[-910, -75, 513, -602, 555, 59, -53, -720, -348, -424]
The 3rd entry from the left -> 513
Find the last entry.
Answer: -424
Find the 2nd entry from the left.
Answer: -75
The first entry -> -910
The entry just right of the largest entry -> 59
The second entry from the right is -348

a =
[[-17 -15  24  12  -8   1   8 -15 -19  11]
 [ 20 -12  16  17  35  13  17 -15 -20  18]]
Rows and columns are numbered from 0.
Give the smallest entry.
A: -20
The entry just right of -17: -15
The entry at row 0, column 0 -> -17
Give the entry directly above the largest entry.
A: -8
Give the entry at row 0, column 2.
A: 24
The entry just left of -20 -> -15
The top-right entry: 11
The entry just left of the largest entry -> 17

data =
[[ -6.09 -25.15 -13.49 -13.37 -17.38  -5.87  -3.93  -7.35]
 [ -6.71  11.48  16.89   9.06 -14.12  -6.40  -6.77  -4.81]
 [ -5.64 -22.00 -21.52 -15.72  -1.72  -5.56  -3.30 -10.30]
 [ 13.33  -4.81 -21.04 -12.05  -3.75  11.23  -8.80  -5.19]
 [-10.94 -20.49  -4.81 -15.18   4.34 -10.31   1.01 -11.39]
 [-10.07  14.38  -7.53  -2.99  21.91  -9.27  -3.62  -8.36]
 [-15.86  -1.33  13.98   0.96  -8.54 -14.80  -0.18  -6.28]
 [  0.29 -17.87 -23.21 -14.91   3.42  -0.79  -5.40  -9.28]
 [ -2.72  19.72  -9.11  -1.68  17.04  -2.58  -6.90  -5.97]
 [ 15.45  -9.49 -20.38 -10.79  -4.42  13.63  -9.11  -4.42]
 [ 16.11  -3.48  -8.30  -2.74 -15.99  14.06 -10.05   3.53]
 [ -4.71 -14.60   6.58  -2.00 -23.57  -4.86  -6.95   0.93]
 [ -4.38  20.53   9.46   8.74  -7.01  -3.90  -7.69   1.54]
 [  7.28 -14.98 -22.94 -13.63   1.41   5.38  -7.51  -7.99]
 [  1.17 -22.53 -20.71 -14.68  -9.66   0.60  -5.77  -7.79]
 [ -4.56 -15.13 -22.58  -4.81  13.38  -4.66  -4.81  -4.81]]
The entry just right of 14.06 is -10.05
The bottom-right entry: -4.81
The 1st entry, reading row by row -> -6.09
The third entry on the main diagonal -> -21.52
Which number is the entry directly below -3.30?
Answer: -8.80
The second entry from the end, reading row by row: -4.81
Which number is the top entry of the column that holds the smallest entry?
Answer: -25.15
Which number is the entry just left of 4.34?
Answer: -15.18
Which number is the entry just left of 6.58?
Answer: -14.60
The third entry in reading order is -13.49
The entry directly below -7.51 -> -5.77
Which number is the entry just left of -8.80?
Answer: 11.23
Which number is the bottom-left entry?
Answer: -4.56
Which number is the entry directly below -6.40?
Answer: -5.56
The 3rd largest entry is 19.72
Which number is the smallest entry in the last column?
Answer: -11.39
Which number is the third smallest entry?
Answer: -23.21
Which number is the maximum?
Answer: 21.91
The fifth-last entry, reading row by row -> -4.81
Which number is the largest entry in the first column?
Answer: 16.11
The 2nd smallest entry is -23.57
The entry directly below the smallest entry is 11.48
The smallest entry in the first column is -15.86
Which number is the top-right entry?
Answer: -7.35
Which number is the entry directly above -5.19?
Answer: -10.30
The second largest entry -> 20.53
The third entry from the end, reading row by row: -4.66
The smallest entry in the last row is -22.58
Which number is the fourth entry, reading row by row?
Answer: -13.37
Which number is the entry just left of -23.57?
Answer: -2.00

W =
array([[ 0.07,  0.17, -0.25, -0.08,  0.12,  0.00, -0.10,  0.14, -0.15,
        -0.24, -0.14, -0.02, -0.13,  0.01],
       [ 0.18, -0.07,  0.05,  0.20,  0.00,  0.28, -0.15,  0.10,  0.11,
        -0.07, -0.01, -0.06,  0.12,  0.01],
       [ 0.18, -0.07,  0.05,  0.20,  0.00,  0.28, -0.15,  0.10,  0.11,
        -0.07, -0.01, -0.06,  0.12,  0.01],
       [ 0.13,  0.17, -0.17, -0.08,  0.06,  0.00, -0.05,  0.10, -0.15,
        -0.18, -0.14, -0.02, -0.08, -0.03],
       [ 0.01, -0.01, -0.02, -0.01,  0.00,  0.00,  0.00, -0.02, -0.02,
        -0.01, -0.01,  0.00, -0.03, -0.03],
       [-0.05, -0.18,  0.21, -0.01,  0.25, -0.19,  0.15,  0.18,  0.18,
        -0.18, -0.22,  0.00,  0.02, -0.23],
       [ 0.01, -0.01, -0.02, -0.01,  0.00,  0.00,  0.00, -0.02, -0.02,
        -0.01, -0.01, -0.02, -0.03, -0.03],
       [-0.05,  0.17,  0.05,  0.20, -0.19, -0.19, -0.05,  0.10, -0.02,
        -0.01, -0.05, -0.08, -0.13, -0.07],
       [ 0.01, -0.01, -0.02, -0.01,  0.00,  0.00,  0.00, -0.02, -0.02,
        -0.01, -0.01, -0.02, -0.03, -0.03],
       [-0.05,  0.11, -0.17, -0.01,  0.12,  0.00, -0.10,  0.14, -0.15,
        -0.29,  0.03, -0.03, -0.08,  0.05],
       [ 0.18, -0.07,  0.05,  0.20,  0.00,  0.28, -0.15,  0.10,  0.11,
        -0.07, -0.01, -0.06,  0.12,  0.01]])
Find the smallest entry.
Answer: -0.29
The entry just right of the smallest entry: 0.03

arr =
-16	12	8	-33	-33	-9	-8	16
-12	-7	26	19	19	25	6	2
-21	15	-19	-23	-23	-3	-18	1
-16	14	-24	-23	-23	-7	-18	-1
-31	12	5	-21	-21	10	-14	9
-17	3	33	-12	-12	9	3	18
Rows and columns are numbered from 0.
The bottom entry of the column that holds the largest entry: 33
The entry directly above 18?
Answer: 9
The entry at row 1, column 2?
Answer: 26
The entry directly below 10?
Answer: 9
The entry in the bottom-left corner is -17
The top entry of the column that holds the largest entry?
Answer: 8
The top-left entry: -16
The bottom-right entry is 18
The entry directly above -3?
Answer: 25
The entry directly above the largest entry is 5
The entry just right of 25 is 6
The entry in row 2 and column 0 is -21
The top-right entry is 16
The entry in row 0 and column 1?
Answer: 12
The entry just left of the largest entry?
Answer: 3
The entry at row 1, column 0?
Answer: -12
The entry just right of the largest entry -> -12
The entry just left of 25: 19
